Each row has a name. Each piece below is followed by the name of the row it came from, unless a question asks for something else. Each question is about the rows just above it. Places in a row count from 1.

0.0 0.0 20.6 5.8 35.4 0.0 24.6 -21.3 17.4 83.9 -21.0 -23.0 61.8 0.0 5.9
 0.0 -6.5 0.0 -22.8 0.0 -39.2 -4.5 0.0 33.5 0.0 -12.7 41.4 -15.3 0.0 -> K_928
65.9 20.8 80.7 24.6 -21.0 0.0 -21.0 -23.4 -32.9 -4.4 26.1 -31.4 -26.5
 13.5 6.4 34.2 0.0 -22.3 0.0 38.1 0.0 7.0 -28.4 -10.6 -9.4 13.0 7.9
 -35.7 47.3 -> K_182
-29.3 -29.8 33.2 0.0 39.1 -26.3 0.0 -28.0 8.1 74.2 -27.6 -15.9 69.2
 -23.7 7.7 26.6 -15.2 -23.6 0.0 0.0 -27.6 -5.0 48.2 33.7 20.5 -9.5 59.3
 0.0 12.6 -> K_554
-26.3 0.0 28.0 0.0 38.1 -30.0 22.7 -25.6 12.6 79.5 -25.2 -19.1 68.1 0.0
 5.9 26.0 -10.8 -21.9 -28.7 15.5 -30.9 0.0 48.8 33.9 20.3 0.0 51.6 -9.2
 7.3 -> K_857
0.0 -42.3 23.7 0.0 0.0 -37.2 23.4 -17.4 0.0 0.0 -17.6 -25.0 56.9 -19.8
 7.6 19.9 -2.1 -17.0 -19.0 12.3 -41.8 -4.9 44.6 0.0 17.1 -14.2 33.8
 -20.5 0.0 -> K_659
-25.1 -39.8 0.0 0.0 35.9 -37.1 0.0 -18.2 18.1 83.8 -19.7 -24.6 0.0 0.0
 5.8 21.5 0.0 -18.9 -21.6 14.1 -40.1 -4.8 47.3 0.0 16.7 0.0 0.0 -17.0
 1.1 -> K_210
-23.3 -43.0 13.1 0.0 31.3 -37.6 24.8 -14.3 21.2 86.4 -16.0 -25.8 54.4
 -20.6 6.9 20.4 -1.5 -17.2 0.0 12.2 -43.5 -5.5 45.7 30.8 16.6 -14.9 27.4
 -21.8 0.0 -> K_262
0.0 -42.3 23.7 0.0 40.0 -37.2 23.4 -17.4 0.0 0.0 -17.6 -25.0 56.9 -19.8
 7.6 19.9 -2.1 -17.0 -19.0 12.3 -41.8 -4.9 44.6 0.0 17.1 -14.2 33.8
 -20.5 0.0 -> K_268
-28.4 -35.7 26.1 7.9 38.1 -31.4 0.0 0.0 13.5 80.7 -23.4 -21.0 65.9 -22.3
 7.0 24.6 -9.4 -21.0 -26.5 13.0 -32.9 -4.3 47.3 34.2 20.8 0.0 0.0 -10.6
 6.4 -> K_391
Put -25.8 13.1 -1.5 16.6 -14.9 21.2 86.4 45.7 -14.3 -37.6 6.9 12.2 -23.3
 20.4 0.0 -43.0 -16.0 -20.6 -5.5 0.0 27.4 -43.5 24.8 -17.2 30.8 31.3
 -21.8 0.0 54.4 back in order: which row is it? | K_262
Which row holds these entries in another order? 7.9 -22.3 13.0 6.4 34.2 -4.3 24.6 -21.0 20.8 80.7 -9.4 -35.7 0.0 -32.9
 -10.6 7.0 -31.4 26.1 13.5 -28.4 47.3 65.9 0.0 38.1 -26.5 0.0 -21.0
 -23.4 0.0 | K_391

-47.0 16.5 12.1 -19.4 -50.2 28.4 41.0 -21.1 46.4 6.8 39.4 -53.1 5.2
 -23.7 -37.6 -17.9 38.5 33.5 11.2 24.3 37.1 15.4 35.4 -46.6 -64.1 -62.3
 -51.7 18.4 39.2 -28.6 -12.8 8.0 -65.8 : K_326
27.0 16.1 32.2 -58.5 51.8 -19.4 -58.1 50.4 27.2 -15.0 14.9 -8.8 16.6
 17.9 -39.6 -63.4 -65.9 17.6 27.3 -29.4 31.0 -27.6 -7.8 -33.3 -39.0
 -48.0 -53.6 12.4 26.3 -29.1 26.3 19.7 -3.9 : K_525
64.1 -20.3 -23.5 35.2 -23.0 -12.6 22.3 51.4 -47.1 -9.4 -36.9 25.5 -26.1
 -0.3 56.4 31.5 60.0 18.3 54.7 11.4 -19.1 -20.6 -38.4 -41.4 -35.9 -51.1
 15.5 -44.5 -36.4 -30.5 35.8 22.1 8.6 : K_330
19.6 -38.5 -55.4 -23.7 -59.0 -28.8 57.1 -49.3 -22.7 -39.5 -21.8 57.2
 -49.9 -54.0 -2.3 -27.8 54.8 20.1 16.1 -18.1 37.4 -26.5 -63.4 59.8 43.4
 61.8 -45.1 5.7 -56.4 -18.3 55.0 6.9 9.6 : K_471
-50.8 -25.3 -45.6 56.0 26.4 -26.2 1.2 -22.7 -56.2 -44.0 56.8 -66.0 -12.2
 -31.6 -31.6 27.5 -3.9 -6.3 -18.1 -5.7 65.4 -47.7 -26.2 23.7 64.0 -50.0
 -10.1 57.8 -18.0 -37.1 -19.0 28.2 15.9 : K_215
-62.4 3.4 45.8 -23.6 35.0 24.0 10.5 -33.5 -27.8 60.5 -5.9 -4.2 34.0
 -63.6 -24.6 -9.2 2.0 -5.5 -12.1 -15.8 -63.1 2.0 -25.3 52.6 -51.3 -65.7
 -22.9 -6.8 -33.6 -60.2 -43.1 -1.5 24.7 : K_688
-50.8 56.8 65.4 64.0 57.8 -44.0 -12.2 -47.7 26.4 -10.1 28.2 -66.0 -3.9
 -31.6 -45.6 -50.0 -26.2 27.5 -18.1 -6.3 -5.7 -26.2 -19.0 23.7 -18.0
 -56.3 15.9 1.2 -31.6 -22.7 56.0 -25.3 -37.1 : K_661
-54.2 42.7 32.2 46.7 56.3 -4.1 55.1 63.8 18.5 22.0 12.5 -24.1 -32.2 18.1
 -26.7 -26.1 6.8 -46.5 38.5 -54.9 -53.9 -56.5 -29.1 -8.9 8.3 5.1 -55.2
 33.4 57.6 -14.5 18.9 -42.8 6.1 : K_354
-30.4 -6.3 -23.0 3.3 -60.0 55.2 11.6 -38.9 -18.5 16.8 -6.6 62.7 9.5
 -16.0 -11.5 -42.5 -54.6 32.7 52.5 10.0 61.9 12.1 16.8 39.0 47.6 53.4
 -52.6 30.9 58.6 60.6 30.7 -20.5 59.4 : K_370
-4.8 39.3 -47.9 -65.2 44.3 -24.5 30.0 -43.7 -26.4 41.7 17.7 54.5 15.6
 -47.8 5.4 -52.5 -5.9 2.5 62.9 60.1 -4.4 25.4 -57.2 -34.2 48.8 15.1 22.8
 24.3 -11.3 24.0 44.7 -24.5 62.7 : K_750
-24.9 -50.8 -25.3 -45.3 48.0 27.7 9.7 -14.5 -45.4 -23.6 -46.6 -62.6
 -32.2 -21.9 0.9 27.7 63.9 -13.3 0.1 8.0 45.5 -0.3 46.8 0.9 -30.7 43.2
 -8.2 21.5 65.8 66.0 -35.7 -36.6 10.9 : K_663
Which row holds these entries in another order? -6.3 -26.2 1.2 23.7 64.0 56.8 -18.0 -50.8 -37.1 -31.6 -10.1 -3.9 -19.0
 56.0 57.8 -22.7 -45.6 -47.7 -5.7 26.4 -25.3 -50.0 -26.2 -66.0 -31.6
 15.9 28.2 -18.1 -12.2 27.5 65.4 -44.0 -56.2 | K_215
Where does -54.9 -53.9 -56.5 -29.1 -8.9 8.3 5.1 -55.2 33.4 57.6 start? Give its row and place. | K_354, 20
Row and place where 10.5 -33.5 -27.8 60.5 -5.9 -4.2 34.0 -63.6 -24.6 starts: | K_688, 7
Which row holds these entries in another order? -66.0 -56.2 -50.8 -50.0 -47.7 -45.6 -44.0 -37.1 -31.6 -31.6 -26.2 -26.2
 -25.3 -22.7 -19.0 -18.1 -18.0 -12.2 -10.1 -6.3 -5.7 -3.9 1.2 15.9 23.7
 26.4 27.5 28.2 56.0 56.8 57.8 64.0 65.4 | K_215
What comes right after 5.2 in the named rows? | -23.7
Row and place where -50.8 -25.3 -45.3 starts: | K_663, 2

61.6 -28.3 83.7 14.4 : K_634
61.5 -37.6 -76.1 -71.0 : K_720
-40.5 60.4 -57.0 78.7 : K_375
The entry that follows 83.7: | 14.4
61.5 -37.6 -76.1 begins in row and place | K_720, 1
The entry that follows 61.5: | -37.6

6.2 -3.0 -6.1 4.4 8.4 26.2 -2.5 -10.2 11.0 -10.2 -1.8 19.0 -3.8 -12.1
 19.8 25.6 1.6 7.1 6.1 20.9 -0.7 0.1 -2.8 : K_46
-16.3 -6.9 -11.1 -10.6 -11.8 -15.6 -3.8 -12.7 -5.5 -12.5 -6.4 -18.0
 -10.3 -13.0 -17.6 -14.8 -4.3 -14.2 10.5 -15.1 -0.8 -3.4 4.6 : K_90
-10.4 -1.3 1.3 15.7 7.0 1.2 18.8 62.6 -26.9 65.1 29.0 -2.7 29.9 72.2
 -17.9 -42.5 19.8 26.1 -0.8 -6.1 5.9 12.0 -2.9 : K_535
0.2 9.6 6.2 0.6 -0.3 0.6 15.4 7.0 1.2 6.3 3.4 -9.3 3.7 6.7 1.0 -6.5 8.6
 -5.9 4.2 -10.7 -1.3 1.3 9.3 : K_314
39.9 -2.7 15.3 19.2 10.1 15.4 -20.1 26.0 -2.4 34.4 -1.4 44.2 6.1 35.1
 19.7 18.0 -11.4 41.4 -15.6 37.9 -6.2 -11.1 -25.2 : K_877
q: 0.6 -0.3 0.6 15.4 7.0 1.2 | K_314
15.7 7.0 1.2 18.8 62.6 begins in row and place | K_535, 4
35.1 19.7 18.0 -11.4 41.4 begins in row and place | K_877, 14
Where does -10.7 -1.3 1.3 start? Give its row and place. | K_314, 20
q: 9.6 6.2 0.6 -0.3 0.6 15.4 7.0 1.2 6.3 3.4 -9.3 | K_314

42.4 -26.9 76.6 20.9 -> K_417
76.6 -26.9 42.3 20.9 -> K_435
42.4 -26.9 20.8 76.6 -> K_702
Put -26.9 76.6 42.4 20.9 back in order: which row is it? | K_417
-26.9 20.8 76.6 begins in row and place | K_702, 2
The row with -26.9 42.3 is | K_435
-26.9 20.9 42.4 76.6 is which row reordered? | K_417
q: 20.8 76.6 | K_702
Right after 20.8 comes | 76.6
20.9 76.6 -26.9 42.4 is which row reordered? | K_417

3.3 -70.3 -10.6 -81.0 -30.6 7.4 -14.0 -5.9 = K_142
3.5 21.7 61.2 -70.2 3.2 7.3 -14.0 -5.9 = K_60
11.2 21.7 50.6 -85.9 4.4 7.2 -17.2 -7.1 = K_550
What comes right after -70.3 in the named rows? | -10.6
Right after 3.2 comes | 7.3
Row and place where 3.2 7.3 starts: | K_60, 5
q: 3.5 21.7 61.2 -70.2 3.2 7.3 -14.0 -5.9 | K_60
Row and place where 11.2 21.7 50.6 starts: | K_550, 1
Right after -70.2 comes | 3.2

-2.3 36.2 -16.3 65.8 -12.6 -31.4 11.0 -11.6 -30.0 16.9 -7.3 28.0 32.2
 17.5 -13.4 16.9 -18.3 18.4 16.8 -29.1 -2.0 -40.0 10.4 -56.9 -47.7 30.2
 -48.8 3.3 -2.7 10.6 32.4  K_152
-2.9 47.3 -22.0 44.2 -29.7 -52.8 39.1 -2.3 -5.2 8.0 -6.2 21.8 25.3 16.0
 -7.4 12.3 -18.1 24.3 11.0 -31.9 -10.5 -38.5 14.3 -45.8 -50.3 25.6 -28.1
 -12.8 5.6 24.3 34.8  K_638
6.4 32.4 -25.2 55.3 -18.6 -31.6 8.2 -8.3 -25.1 26.9 -11.1 21.0 35.5 27.7
 -18.1 21.6 -21.9 24.6 13.8 -43.9 3.2 -40.6 5.2 -56.7 -46.3 28.8 -43.9
 -7.1 12.1 13.8 43.6  K_948
Right after 16.8 comes | -29.1
What comes right after -28.1 in the named rows? | -12.8
Put -6.2 24.3 -18.1 12.3 -45.8 14.3 8.0 -12.8 5.6 34.8 25.6 21.8 -2.3 25.3
 -31.9 -7.4 -10.5 16.0 47.3 24.3 -22.0 -5.2 39.1 -52.8 -2.9 -50.3 -38.5
 -29.7 -28.1 44.2 11.0 back in order: which row is it? | K_638

-3.8 10.1 63.3 46.0 12.4 : K_947
11.3 26.1 34.7 21.8 -19.5 : K_308
-8.9 11.5 -19.6 50.2 -84.9 : K_894
Right after -19.6 comes | 50.2
What comes right after 63.3 in the named rows? | 46.0
Right after 21.8 comes | -19.5

-28.7 -26.1 0.2 24.3 = K_624
-16.6 -29.4 -1.0 -5.6 = K_971
-29.3 -5.6 -16.6 -1.0 = K_796
20.6 8.5 26.1 7.5 = K_86
Which row holds these entries in another order? 7.5 26.1 8.5 20.6 | K_86
Right after -29.3 comes | -5.6
Where do -29.3 -5.6 -16.6 appear? | K_796
Right after -26.1 comes | 0.2
Which row holds these entries in another order? -16.6 -1.0 -29.4 -5.6 | K_971
The row with -28.7 -26.1 is | K_624
Where does 20.6 8.5 start? Give its row and place. | K_86, 1

8.1 4.9 5.2 1.1 17.7 9.9 1.0 -14.0 -7.1 17.8 6.1 -10.4 1.6 -9.1 -14.8
 7.8 10.5 -15.1 -1.6 -3.9 13.8 -5.2 -4.4 1.3 -3.8 -14.7 -1.2 21.6 -8.1 : K_450
36.7 -6.8 -1.0 20.3 5.7 -43.8 32.3 -3.0 3.6 20.6 8.2 -17.7 -23.6 -0.6
 36.8 -7.5 9.0 -12.1 -6.4 -50.3 -9.0 15.5 10.5 -12.3 -4.9 -31.0 -6.7
 -14.4 -3.1 : K_360
22.6 -27.2 -14.1 5.8 -40.4 -25.6 29.7 31.2 7.9 -8.0 19.4 -6.4 -12.6 6.5
 39.8 -8.3 -16.4 0.8 -0.7 5.2 26.8 15.6 -33.1 -9.0 15.5 -31.0 -4.9 -6.7
 10.5 : K_316
36.7 -6.8 -1.0 20.3 5.7 2.9 32.3 -3.0 3.6 20.6 18.1 -17.7 -23.6 -0.6
 36.8 -7.5 9.0 -12.1 -6.4 -50.3 -9.0 15.5 10.5 -12.3 -4.9 -31.0 -6.7
 -9.9 -3.1 : K_171
21.9 18.7 10.6 20.5 45.4 28.2 10.8 -33.0 -1.3 30.2 1.1 -13.1 -18.6 -4.6
 11.3 -3.8 26.3 -11.8 26.8 -33.1 -0.7 15.6 5.2 -6.5 -16.2 -35.4 -2.8
 14.7 -33.9 : K_52
-35.5 -14.5 -7.6 -31.7 -40.7 -25.9 -26.3 28.2 -5.5 -30.2 -4.8 15.0 33.1
 -1.4 -40.9 13.7 -26.1 7.5 -28.8 57.6 8.6 -28.8 -14.0 14.0 17.7 43.3 5.3
 4.2 33.8 : K_122
The entry that follows 13.7: | -26.1
Right after 10.6 comes | 20.5
q: -9.0 15.5 10.5 -12.3 -4.9 -31.0 -6.7 -14.4 -3.1 | K_360
36.7 -6.8 -1.0 20.3 5.7 -43.8 32.3 -3.0 3.6 20.6 8.2 -17.7 -23.6 -0.6
 36.8 -7.5 9.0 -12.1 -6.4 -50.3 -9.0 15.5 10.5 -12.3 -4.9 -31.0 -6.7
 -14.4 -3.1 is in which row? | K_360
The entry that follows -25.9: | -26.3
Which row holds 26.8 -33.1 -0.7 15.6 5.2? | K_52
q: 20.3 5.7 2.9 | K_171

27.3 -39.7 8.3 -7.6 69.5 9.0 14.0 -7.8 33.2 -17.8 -34.9 38.5 -16.1 -32.2
 -43.8 23.4 -23.8 -20.9 -28.6 -11.9 = K_676
-3.1 6.6 19.8 11.6 20.2 4.3 7.5 17.9 -0.2 -24.6 -29.5 30.5 5.3 -63.0
 -37.4 45.4 3.6 -19.8 11.0 14.4 = K_200
21.8 15.1 33.7 65.0 -11.8 -28.1 53.5 -43.6 10.7 31.1 -5.5 12.7 -1.6 -1.3
 41.2 15.4 -26.2 -42.5 -38.7 7.7 = K_617
-5.6 13.6 -13.2 -14.2 -35.4 0.5 14.1 -25.3 -17.3 37.3 21.6 -39.5 17.1
 43.4 68.4 -15.8 -27.3 -21.1 -31.3 -9.7 = K_409
-11.9 14.0 -17.8 -34.9 -39.7 8.9 8.3 -16.1 -23.8 33.2 23.4 -43.8 27.3
 38.5 69.5 -7.8 -32.2 -20.9 -28.6 -7.6 = K_104
-28.1 15.1 -28.2 -81.3 -26.2 24.1 -14.9 22.4 -41.1 9.9 15.5 -52.4 44.7
 15.6 41.4 -2.3 -26.6 -10.5 -2.6 -7.0 = K_144
-0.2 14.0 -6.1 3.0 -30.6 -6.3 22.3 -30.9 -11.4 39.9 19.1 -34.5 12.8 41.9
 68.1 -16.3 -25.8 -23.3 -34.5 -9.3 = K_664
23.3 16.0 46.2 74.2 -0.9 -15.0 56.2 -35.7 16.9 23.9 -17.5 32.8 -3.5
 -26.0 21.7 27.7 -9.2 -49.6 -28.6 10.0 = K_160
Right after -14.9 comes | 22.4
What comes right after -25.8 in the named rows? | -23.3
Which row holds these entries in another order? -28.6 -7.6 -11.9 14.0 -17.8 -34.9 -39.7 8.9 8.3 -16.1 -23.8 33.2 23.4
 -43.8 27.3 38.5 69.5 -7.8 -32.2 -20.9 | K_104

-68.4 16.8 -25.6 -38.6 -69.6 -7.3 3.8 57.2 -21.5 3.8 61.0 = K_995
-68.4 61.1 57.2 3.8 -69.6 -38.6 -21.5 -7.3 16.8 -25.6 3.8 = K_598
16.8 57.2 -7.3 -68.3 61.0 3.7 -69.6 -25.6 -21.5 3.8 -38.6 = K_496
q: 16.8 57.2 -7.3 -68.3 61.0 3.7 -69.6 -25.6 -21.5 3.8 -38.6 | K_496
3.8 57.2 -21.5 is in which row? | K_995
-68.4 61.1 57.2 3.8 -69.6 -38.6 -21.5 -7.3 16.8 -25.6 3.8 is in which row? | K_598
-69.6 -68.4 -38.6 -25.6 -21.5 -7.3 3.8 3.8 16.8 57.2 61.1 is which row reordered? | K_598
Put -68.4 -7.3 16.8 -38.6 -69.6 57.2 3.8 -21.5 3.8 61.1 -25.6 back in order: which row is it? | K_598
Put 61.0 3.8 -21.5 57.2 3.8 -7.3 -69.6 -38.6 -25.6 16.8 -68.4 back in order: which row is it? | K_995
Row and place where -38.6 -21.5 -7.3 starts: | K_598, 6

0.7 -4.1 -3.3 -12.1 8.0 = K_636
0.7 -21.1 -3.3 -12.1 8.0 = K_549
-21.1 -3.3 -12.3 -24.1 -42.1 = K_211
0.6 -12.1 -3.3 8.0 -21.1 = K_714
Which row holds -21.1 -3.3 -12.1? | K_549
-12.1 8.0 0.7 -21.1 -3.3 is which row reordered? | K_549

